Each row below holds a small network's activations on one input, seen along a few directions.
Each table varies a few parts of the input and shows all the possible inputs, shuffled.
A made-up example of a description, with smaller parts first: one of 2 separate values, together with either a single point or one of 9 places along a line or (one of 4 places along a line, together with one of 8 places around a ring).
Shared parts are said once, and a part with two or three values counts as separate values.

Other details of the inputs shift rows strongly along two fixed directions, in all tables alike. That doesn't count.

Table:
r1: [-30 -17 -34   9  -1  12 -21   9   3  20 -11]
r2: [-36 -23 -35  -3  -1  14 -25  13   5  14  -5]
r3: [  1  37  42  20   6 -37  -2  19   6  -8  36]
r4: [ 44  -7  -6  -5 -16  20  34 -42 -19  -3 -18]
r5: [ 40  11  -9 -13 -31  14  18 -43 -15 -17 -32]
r6: [-29 -19 -30  14  13  25 -10  -8   5  14  12]
r7: [-11  35  49  -9   6 -34 -21  20  -6 -11  16]
r8: [-13  34  42  -2  26 -33  15  33  17  -5   4]
r9: [ 28 -22 -17 -14   6  12   7  -1  -5  -2 -17]
r10: [ 89  11  14 -19 -55   6  60 -54 -19 -35 -18]
r11: [ -1  21  42 -16  14 -40 -15  37  -3   4   7]
r12: [ 49  56  73 -20  11 -47  45  18  -1 -21 -12]
r13: [ 34   5 -18  -7 -21  15  53 -28 -17 -20 -43]
r14: [-47 -15 -27   2 -10  21 -29  -7   7   0   3]
r15: [ 35   5 -10 -26 -32  17  15 -39 -13 -23 -27]
r16: [-36 -21 -34   2  -4  15 -25  15  -2  14  -5]
r17: [  0  20  50  -9  27 -25  -5  22   1   0  31]
r18: [ 43  -4 -12 -14 -13  25  26 -30 -26 -15 -11]
r19: [-48  -9 -47  18   8  26   3   9  10   2 -10]
r20: [ 48  -8  -4 -20 -27   3  28 -29 -10   4 -41]
r21: [-28 -42 -27  12  10  17 -17  15  -1  18  -1]
r22: [  4  28  36 -14  23 -40 -16  33  13  10   4]
r23: [ 48   0 -14 -12  -8  21  30 -39 -15  -8 -16]
r24: [-36 -11 -35  23 -14  21 -14   0   9  -5  28]
r25: [-31 -22 -32   2   3  10 -19   4  15  22 -10]
r26: [ 10   8  42  -7  33 -35 -11  41  -4   3  12]
r27: [-29  -6 -34  31 -10  17 -10  -6  13   1  23]
r28: [ -5  41  43  -7  15 -34 -21  16  10  -6  13]
r29: [ -7  39  46 -11   8 -30 -23  23  -3 -13  17]
r30: [ -9  35  53   0   7 -36 -18  14   5   0  12]
r31: [ -6  36  46  -9  15 -34 -20  14  15  -4  13]
r32: [ 44  -9  -6 -11 -12  20  34 -43 -11  -3 -18]
r33: [-48  -8 -46  23   4  27   3  11   3   2 -10]
r34: [ -9  33  52  -5  11 -36 -17  12  13   0  12]
r35: [ 43  -5 -13 -19 -11  24  26 -33 -19 -14 -11]
r36: [-34 -14 -25  33 -14  15  -6 -10  17   6  22]
r37: [-30  -5 -32  36 -12  18  -9  -4   7   1  23]
r38: [-36 -10 -33  28 -16  22 -14   2   2  -6  29]
r39: [  4  -1   0 -10 -29  10   2 -25 -12 -10 -14]
r40: [  3  23  44 -12  31 -23  -8  24   3  -3  32]
r41: [  1  25  46  -3  26 -26  -7  25 -13  -3  30]
r42: [  1  19  41 -25  19 -37 -16  35  13   4   8]
r43: [  3  35  40  11  11 -34  -3  18  21  -8  38]
r44: [ 43   2  -5   9 -39  10  36 -42  -5 -14  -7]
r45: [111   0   8 -37 -10   0  54 -38 -14 -17 -50]
r46: [-20 -30 -34  19  19  17 -17  14   2  19  -5]
r47: [  1  25  41  -7  18 -43 -13  32   2  11   3]
r48: [ 36   3 -20 -17 -15  19  53 -29   0 -20 -42]
r49: [-49 -19 -22   5 -14  20 -26  -9   5   4   2]
r50: [-26 -40 -32   4  18  19 -19  16   9  14   0]
r51: [ 45  -3 -10  -5 -12  18  33 -40 -25  -7 -18]
r52: [-28 -44 -28   7  14  17 -17  13   7  18  -2]
r53: [ -1  28  47   5   2 -32  -2  21  15 -12  41]
r54: [-22 -37 -26  19  13  14 -13   9   4  24  -7]
r55: [-22 -39 -27  14  17  14 -12   7  12  24  -7]
r56: [-43  -7 -25  18 -11  14 -24 -12  -4   7  -4]
r57: [ 12  12  41   2  37 -38  -9  36   1  10   8]
r58: [-39 -26 -25  17   2  28 -14  -1 -10  13  17]
r59: [-40 -29 -26   3  -9  13 -21  11   0  20  -6]
r60: [ 47 -10  -5 -25 -23   3  28 -31  -2   3 -41]
r61: [ 59 -20 -11 -19   0   9  29 -24  -1  -2 -35]
r62: [-37 -16 -31  22 -14  20 -12  -2  14  -4  29]
r63: [-39 -13 -29  30 -18  17 -11  -1  -1  -3  27]
r64: [ -2  16  46 -22  15 -39 -14  34  11   8   7]
r65: [-28 -14 -32  22  11  26 -12  -4  -7  12  12]
r66: [ 27 -21 -15  -9   4  13   7   1 -11  -2 -17]
Description of these inputs: one of 6 places around a ring, together with either a single point or (one of 2 separate values, together with one of 5 places around a ring).
The inputs of r8 and r48 match in every part but the place on the ring of 6. If r52 is changed in the same way as r8 into r48, which row does it become?
> r50
The inputs of r39 and r49 match in every part but the place on the ring of 6. If r44 is changed in the same way as r39 into r49, which row does it become?
> r36
Which other rows agree with r41 in the place on the ring of 6? List them by row number.
> r3, r7, r11, r13, r26, r47, r51, r56, r57, r63
Which other rows agree with r19 in the place on the ring of 6? List them by row number.
> r2, r9, r15, r22, r23, r24, r27, r28, r35, r45

Table:
r67: [ 31 -21 -16 -28 -21  24  11 -28  -4 -15  -7]
r68: [-12 -32 -51  -5   4  36 -11   1  -9   1  -5]
r69: [-11 -51 -44  14   9  25   6  10  -3  17 -10]
r70: [ 34 -38 -28 -12 -26  19  16 -26  12   0 -14]
r71: [  4  18 -32  21 -38  35  43 -34 -10 -42  12]
r72: [ -8 -25 -30  14  -9  23   1 -31  19  14  -2]
r73: [ 66   5 -11 -26 -26   1  44 -30  -2 -14 -61]
r74: [-46 -23 -32   8 -17   8 -16  -1  30  16 -13]
r75: [ 15  -2 -38 -23 -23  27  19 -28 -12 -14 -50]
r76: [ 15 -21 -44  15  -3  23  15 -29   3  12 -23]
r77: [-52  21  35  22  23 -15 -54  19  -6  10  52]
r78: [ 16  57  47  25  -2 -38  34  21  21 -30  42]
r79: [-62  21  30  13  38 -19 -47  30  21  12  49]
r80: [ -8  40  52 -18  27 -37   4  39  -6  -4  -6]
r81: [ 15  53  72 -25  -9 -50 -14  16 -13 -15   4]
r82: [ 27  -9 -19  -5   2  32  35 -37 -29  -4 -27]
r83: [ 25  16  46 -19  -1 -23 -18  15 -17 -12  31]
r84: [ 68 -15 -13  -4  -9  22  57 -47 -19  -2 -43]
r85: [-67 -37 -49  27   8  22 -12  21   9  27 -21]
r86: [-55 -33 -46  24 -32  19 -31  -9   4  22  -9]
r87: [-69 -19 -55  29  25  37 -35   2   1  18  13]
r88: [ 89  39  73 -16 -10 -42  26 -27 -14 -11   2]
r89: [-55 -11  25  27  23 -31 -62  57  16  27  59]
r90: [ -1   4  22   2  38 -32 -21  52  16  10  22]
r91: [ 78  31  68 -44  25 -34  37  19 -24 -21  -3]
r92: [-35  30  36 -17   8 -33 -25  27  19  -3  10]
The inputs of r83 and r89 match in every part but one. If r79 is changed in the same way as r83 into r89, which row does it become?
> r72
What do these inputs look like to the network?
> one of 2 separate values, together with either a single point or (one of 3 separate values, together with one of 4 places along a line)
Change only the choice among 3 separate values in r89. List by row number the other rows that result.
> r86, r88
